Each row below holds a small network's activations on one record, seen along a few directions.
Each row is followed by the record's values for the fields TIZ, RUK, DAFUS, MOKOS, LOTEM.
Not every record has every field; a missing one is left out.
The largest differences between rows may come from other fields.
In the rows, 500 means zero.
Strong random noise was added to every row along 19 fixed directions; ignore it. To show where, here is one row again and again, with new noise each time:
[484 586 558 450 249 631 490 484 420 524 468 681 486 565 476 302 664 476
 692 309 444 262 318 478 738 492 427 281 466 433 764 506]
[704 508 816 559 686 410 621 552 450 552 476 384 533 471 553 488 463 458
 419 408 464 689 463 569 485 503 436 659 617 545 581 480]
[447 442 810 648 758 489 734 578 507 569 613 493 527 395 410 586 370 383
 397 602 553 582 415 550 395 543 433 582 442 575 411 609]
[443 543 666 527 559 582 357 702 368 408 385 588 354 506 514 399 171 313
 349 467 506 708 385 445 430 461 358 622 579 554 616 327]
[371 353 403 623 243 624 466 237 300 135 534 407 519 375 562 369 401 519
 547 476 506 520 717 570 739 493 648 539 474 626 759 688]
[548 572 436 314 536 430 786 346 690 480 476 498 365 628 508 349 506 368
 447 329 459 306 667 561 656 551 489 402 805 632 290 495]
[392 533 393 385 537 690  73 286 460 349 723 224 597 703 489 367 665 570
 515 428 515 773 804 605 409 646 383 419 429 348 387 404]
[526 687 394 438 488 292 572 485 577 511 560 653 696 389 570 390 724 658
 574 587 297 408 667 425 518 461 363 428 311 372 485 636]
[399 503 427 650 546 411 579 604 469 358 794 472 734 516 483 576 315 644
 321 608 634 421 642 647 555 725 460 619 421 450 430 615]
[299 568 466 656 555 518 399 519 426 396 721 506 747 485 480 584 307 506
 499 570 541 469 633 604 580 600 508 594 402 392 616 326]
[489 638 694 532 438 336 448 634 318 364 331 385 444 383 586 697 382 530
 430 544 494 630 412 696 502 396 474 578 509 571 519 623]
[342 581 444 555 540 675 444 441 588 343 359 711 308 504 490 284 743 345
 532 589 289 500 572 600 450 283 595 368 559 525 715 348]
[446 625 367 466 354 520 340 362 350 425 540 398 501 607 583 366 299 387
 384 462 624 384 679 499 694 482 612 659 473 356 514 518]
[605 360 402 538 509 554 525 453 509 470 557 358 428 813 591 493 363 433
 512 506 443 562 521 551 613 405 664 548 659 573 525 350]
[570 487 484 502 347 551 709 434 563 438 601 367 493 523 369 579 492 560
 451 463 659 357 393 555 409 699 444 450 402 558 375 585]
[480 607 424 605 633 554 204 399 517 485 669 656 482 553 344 654 685 556
 608 471 482 392 269 499 444 398 375 302 664 420 680 371]
[605 414 419 621 560 436 434 376 464 519 598 435 594 427 517 764 495 570
 595 504 484 545 487 442 555 412 619 593 559 490 669 353]
[652 471 571 607 747 580 531 252 526 524 635 428 597 421 401 780 559 586
 376 624 526 370 457 533 444 502 551 550 430 581 617 582]
[446 448 533 541 353 377 460 801 426 442 411 399 398 419 644 508 518 523
 437 529 563 746 455 505 531 425 548 581 538 358 411 475]
[304 382 409 407 482 604 547 555 699 339 551 351 397 438 473 681 425 458
 439 706 441 648 611 459 415 399 598 431 361 540 175 236]
[605 685 400 613 384 306 566 657 486 458 391 609 467 671 543 707 441 561
 621 608 343 360 251 676 467 303 545 463 543 571 660 403]

[632 587 372 457 401 495 414 521 522 323 383 403 499 655 567 623 261 610
 412 581 426 421 399 502 438 447 461 492 509 616 549 330]
TIZ=totas, RUK=nabu, DAFUS=puv, LOTEM=mifop
[504 474 599 766 440 402 559 575 469 477 575 618 439 369 431 444 613 447
 604 366 578 406 264 545 664 359 605 540 807 385 716 482]
TIZ=lel, RUK=guta, DAFUS=puv, LOTEM=moza
[354 486 782 725 457 605 514 339 465 267 556 155 572 360 452 359 419 471
 549 539 642 484 357 628 501 597 374 414 573 465 491 677]
TIZ=totas, RUK=guta, DAFUS=puv, LOTEM=moza
[605 624 525 518 322 619 540 296 498 507 303 289 291 564 468 600 512 380
 499 524 581 362 247 580 401 436 530 401 524 532 536 476]
TIZ=lel, RUK=guta, DAFUS=des, MOKOS=nagit, LOTEM=mifop
[415 562 484 196 287 529 439 639 583 583 295 518 424 506 647 546 675 487
 666 415 286 567 541 438 714 370 502 272 459 415 442 160]
TIZ=lel, RUK=guta, DAFUS=des, MOKOS=nagit, LOTEM=mifop
[392 399 279 694 608 438 591 475 593 563 732 523 581 535 498 630 440 556
 481 775 608 322 435 424 571 508 571 406 595 409 368 646]
TIZ=lel, RUK=guta, DAFUS=des, MOKOS=nagit, LOTEM=mifop
[603 484 467 666 400 433 553 192 382 414 664 505 772 289 531 481 644 681
 606 517 443 302 644 436 693 439 613 589 276 446 834 731]
TIZ=lel, RUK=nabu, DAFUS=puv, LOTEM=mifop
[498 435 770 517 365 530 695 636 558 360 420 393 415 197 451 650 721 607
 433 525 532 444 318 611 617 373 656 426 485 516 471 529]
TIZ=lel, RUK=nabu, DAFUS=puv, LOTEM=moza
[257 652 336 383 581 387 396 327 409 592 267 638 775 356 707 671 658 599
 788 592 243 482 906 684 688 616 502 342 446 566 678 603]
TIZ=totas, RUK=guta, DAFUS=des, MOKOS=nagit, LOTEM=mifop
[549 663 359 498 518 435 432 334 543 537 503 575 532 556 467 538 594 540
 555 499 474 289 487 501 457 470 418 407 543 473 536 576]
TIZ=totas, RUK=guta, DAFUS=puv, LOTEM=pipu
[574 680 657 578 664 447 579 409 514 765 281 536 438 429 462 615 388 244
 573 470 523 368 295 444 357 408 504 630 569 473 634 304]
TIZ=lel, RUK=nabu, DAFUS=puv, LOTEM=moza
[456 374 386 714 573 391 473 243 338 546 504 418 519 421 525 665 420 507
 581 585 677 503 478 446 379 534 547 548 562 601 544 866]
TIZ=lel, RUK=nabu, DAFUS=puv, LOTEM=mifop
[508 177 554 524 613 541 472 380 535 641 527 473 351  44 342 890 619 406
 631 351 600 850 450 198 350 424 623 609 529 566 509 237]
TIZ=lel, RUK=guta, DAFUS=des, MOKOS=nagit, LOTEM=mifop
[674 317 273 523 547 731 479 510 474 558 555 739 330 824 335 491 367 477
 366 435 615 372 369 465 349 617 590 615 511 712 663 508]
TIZ=totas, RUK=nabu, DAFUS=puv, LOTEM=moza
[552 395 520 476 439 427 627 594 382 445 544 467 566 541 541 629 401 653
 480 484 502 575 560 640 596 630 535 508 507 689 497 673]
TIZ=lel, RUK=guta, DAFUS=puv, LOTEM=mifop
[513 449 611 496 577 694 293 617 455 394 606 528 416 350 395 642 402 620
 105 582 742 365 228 386 589 574 365 460 575 445 493 651]
TIZ=lel, RUK=guta, DAFUS=des, MOKOS=gevi
[344 523 460 539 450 516 519 417 502 593 502 475 512 598 616 403 611 473
 557 599 532 227 448 443 680 433 522 301 466 358 439 704]
TIZ=lel, RUK=nabu, DAFUS=puv, LOTEM=mifop
[467 384 341 608 461 362 469 688 397 583 545 566 387 745 645 251 429 435
 466 455 612 566 547 548 673 502 563 625 771 373 424 708]
TIZ=totas, RUK=guta, DAFUS=puv, LOTEM=moza
[545 528 620 696 429 523 456 694 358 380 252 446 644 493 669 457 241 600
 506 579 462 529 258 567 485 625 346 530 586 537 865 399]
TIZ=lel, RUK=nabu, DAFUS=puv, LOTEM=moza
[604 682 410 390 494 331 396 494 381 432 631 680 519 576 265 675 337 540
 488 152 590 496 597 654 367 647 406 664 579 694 540 447]
TIZ=totas, RUK=guta, DAFUS=puv, LOTEM=pipu
[547 616 635 560 507 372 569 585 441 360 310 519 602 330 643 497 290 502
 476 604 308 565 536 505 534 359 517 629 488 573 717 351]
TIZ=lel, RUK=nabu, DAFUS=puv, LOTEM=mifop
[729 351 471 601 620 374 765 411 619 497 516 255 395 585 604 481 464 491
 298 552 578 527 536 452 418 434 609 642 692 574 332 602]
TIZ=lel, RUK=nabu, DAFUS=puv, LOTEM=pipu
[771 714 573 556 464 406 466 372 544 405 329 421 474 317 539 371 762 574
 477 556 359 538 414 414 296 236 460 532 455 405 658 483]
TIZ=totas, RUK=nabu, DAFUS=puv, LOTEM=pipu
[427 392 523 298 700 616 419 457 525 430 612 630 499 504 398 496 344 532
 374 286 546 454 629 459 647 742 302 431 720 700 412 547]
TIZ=totas, RUK=nabu, DAFUS=puv, LOTEM=moza
[461 519 725 459 671 608 654 350 643 541 407 618 364 200 351 417 697 370
 435 455 533 370 392 363 407 510 378 350 585 563 474 568]
TIZ=lel, RUK=nabu, DAFUS=puv, LOTEM=mifop
[484 593 622 782 643 556 286 680 346 505 516 588 541 696 513 386 569 462
 526 446 548 608 314 748 484 538 490 517 795 366 890 323]
TIZ=lel, RUK=nabu, DAFUS=des, MOKOS=nagit, LOTEM=mifop
[666 373 607 408 604 581 665 414 422 751 246 536 546 568 711 479 253 395
 616 546 314 484 411 263 704 469 502 451 561 694 711 489]
TIZ=lel, RUK=nabu, DAFUS=des, MOKOS=nagit, LOTEM=mifop
[667 535 248 541 558 639 388 263 534 550 378 274 450 743 544 631 517 560
 342 557 699 299 437 567 380 661 595 483 696 503 544 470]
TIZ=totas, RUK=nabu, DAFUS=puv, LOTEM=pipu
[298 485 614 569 486 634 323 536 431 330 716 610 498 382 335 455 557 488
 447 386 559 587 540 571 523 572 390 482 444 438 586 452]
TIZ=lel, RUK=guta, DAFUS=puv, LOTEM=mifop
[572 560 298 561 434 268 433 473 394 494 619 421 695 569 513 691 421 709
 583 410 637 470 517 557 452 702 403 538 595 487 484 609]
TIZ=lel, RUK=nabu, DAFUS=puv, LOTEM=pipu
[434 656 580 323 424 407 251 686 403 420 349 615 301 432 591 439 601 450
 390 450 400 572 556 522 662 175 566 534 543 403 456 544]
TIZ=lel, RUK=guta, DAFUS=puv, LOTEM=pipu
[288 359 693 783 679 540 481 762 516 501 548 762 424 414 456 264 352 344
 664 568 437 731 139 241 373 422 193 310 735 473 619 376]
TIZ=totas, RUK=nabu, DAFUS=puv, LOTEM=mifop
[647 493 822 516 480 426 928 421 615 804 381 353 526 357 564 495 831 454
 581 419 570 272 349 475 624 502 580 406 488 414 452 659]
TIZ=lel, RUK=guta, DAFUS=puv, LOTEM=mifop
[408 453 310 396 543 599 488 477 596 500 436 729 410 488 431 640 654 553
 504 478 465 384 572 514 416 566 503 345 512 670 538 465]
TIZ=lel, RUK=guta, DAFUS=puv, LOTEM=pipu

Which values does each new row have?
[368 528 520 405 543 644 396 398 547 402 450 520 504 451 438 662 441 443
 615 450 346 537 554 565 528 513 442 373 515 646 600 208]
TIZ=lel, RUK=guta, DAFUS=des, MOKOS=nagit, LOTEM=mifop
[296 608 568 603 442 398 743 642 607 493 380 646 557 456 624 275 604 425
 717 647 244 405 505 563 566 349 460 351 418 432 542 480]
TIZ=lel, RUK=nabu, DAFUS=puv, LOTEM=moza
[536 282 531 426 792 671 350 550 609 484 777 528 710 522 467 500 356 604
 335 463 439 618 711 356 571 660 382 645 428 496 500 265]
TIZ=totas, RUK=guta, DAFUS=puv, LOTEM=moza
[710 353 611 503 560 411 405 224 407 691 833 448 583 342 468 448 627 480
 584 382 494 615 568 111 650 208 561 669 346 319 467 698]
TIZ=lel, RUK=guta, DAFUS=puv, LOTEM=pipu
[472 345 505 837 629 315 534 401 433 394 649 267 538 575 579 716 454 523
 616 560 534 614 521 779 574 391 713 574 819 582 555 552]
TIZ=lel, RUK=guta, DAFUS=puv, LOTEM=mifop
[582 489 462 472 352 334 845 383 579 529 604 466 677 397 392 583 469 546
 806 282 501 514 544 477 443 728 406 453 509 632 447 395]
TIZ=lel, RUK=nabu, DAFUS=des, MOKOS=nagit, LOTEM=mifop
[557 560 568 544 494 515 416 584 517 636 268 373 428 516 638 416 797 544
 494 379 605 506 299 508 416 641 335 346 727 338 582 464]
TIZ=lel, RUK=guta, DAFUS=puv, LOTEM=pipu
[263 443 594 302 476 571 603 769 505 536 847 907 599 602 277 387 440 478
 561 292 465 404 609 504 683 659 373 393 250 560 344 493]
TIZ=totas, RUK=nabu, DAFUS=puv, LOTEM=mifop
[479 480 489 440 601 279 275 652 395 360 337 577 364 541 626 646 653 699
 538 513 303 752 522 766 489 393 359 392 758 712 459 840]
TIZ=lel, RUK=guta, DAFUS=puv, LOTEM=moza
[285 711 360 641 285 433 222 536 396 523 601 609 669 277 366 642 695 583
 789 638 535 495 397 454 302 369 540 482 112 163 597 399]
TIZ=lel, RUK=nabu, DAFUS=puv, LOTEM=moza
[442 520 501 450 783 408 501 357 505 618 406 506 528 465 589 516 485 434
 511 422 514 556 666 478 512 634 405 437 817 590 461 511]
TIZ=lel, RUK=nabu, DAFUS=puv, LOTEM=mifop
[447 332 540 633 450 685 581 476 411 307 375 426 487 583 565 556 349 536
 499 497 493 494 456 688 583 606 584 414 656 794 772 480]
TIZ=lel, RUK=guta, DAFUS=puv, LOTEM=pipu
[209 575 439 588 473 473 237 534 349 443 574 530 373 444 417 540 363 339
 449 486 746 578 511 510 434 455 557 583 568 364 392 478]
TIZ=lel, RUK=nabu, DAFUS=puv, LOTEM=mifop
[550 607 450 431 687 571 548 654 707 381 472 682 592 513 450 535 577 658
 319 512 386 404 551 629 431 696 384 408 627 584 607 211]
TIZ=totas, RUK=nabu, DAFUS=des, MOKOS=nagit, LOTEM=mifop
[408 582 392 360 564 326 346 473 539 596 562 440 710 557 603 433 473 564
 726 548 342 621 681 366 454 502 322 445 364 369 266 505]
TIZ=totas, RUK=nabu, DAFUS=puv, LOTEM=moza
[465 435 513 470 566 577 788 559 740 326 564 714 550 420 405 443 288 462
 467 485 297 347 540 431 587 538 387 420 570 718 520 252]
TIZ=totas, RUK=guta, DAFUS=puv, LOTEM=pipu
[378 600 342 498 505 338 513 690 418 344 503 568 411 558 527 496 141 456
 151 651 649 451 691 648 491 519 596 782 514 538 264 703]
TIZ=lel, RUK=nabu, DAFUS=puv, LOTEM=moza
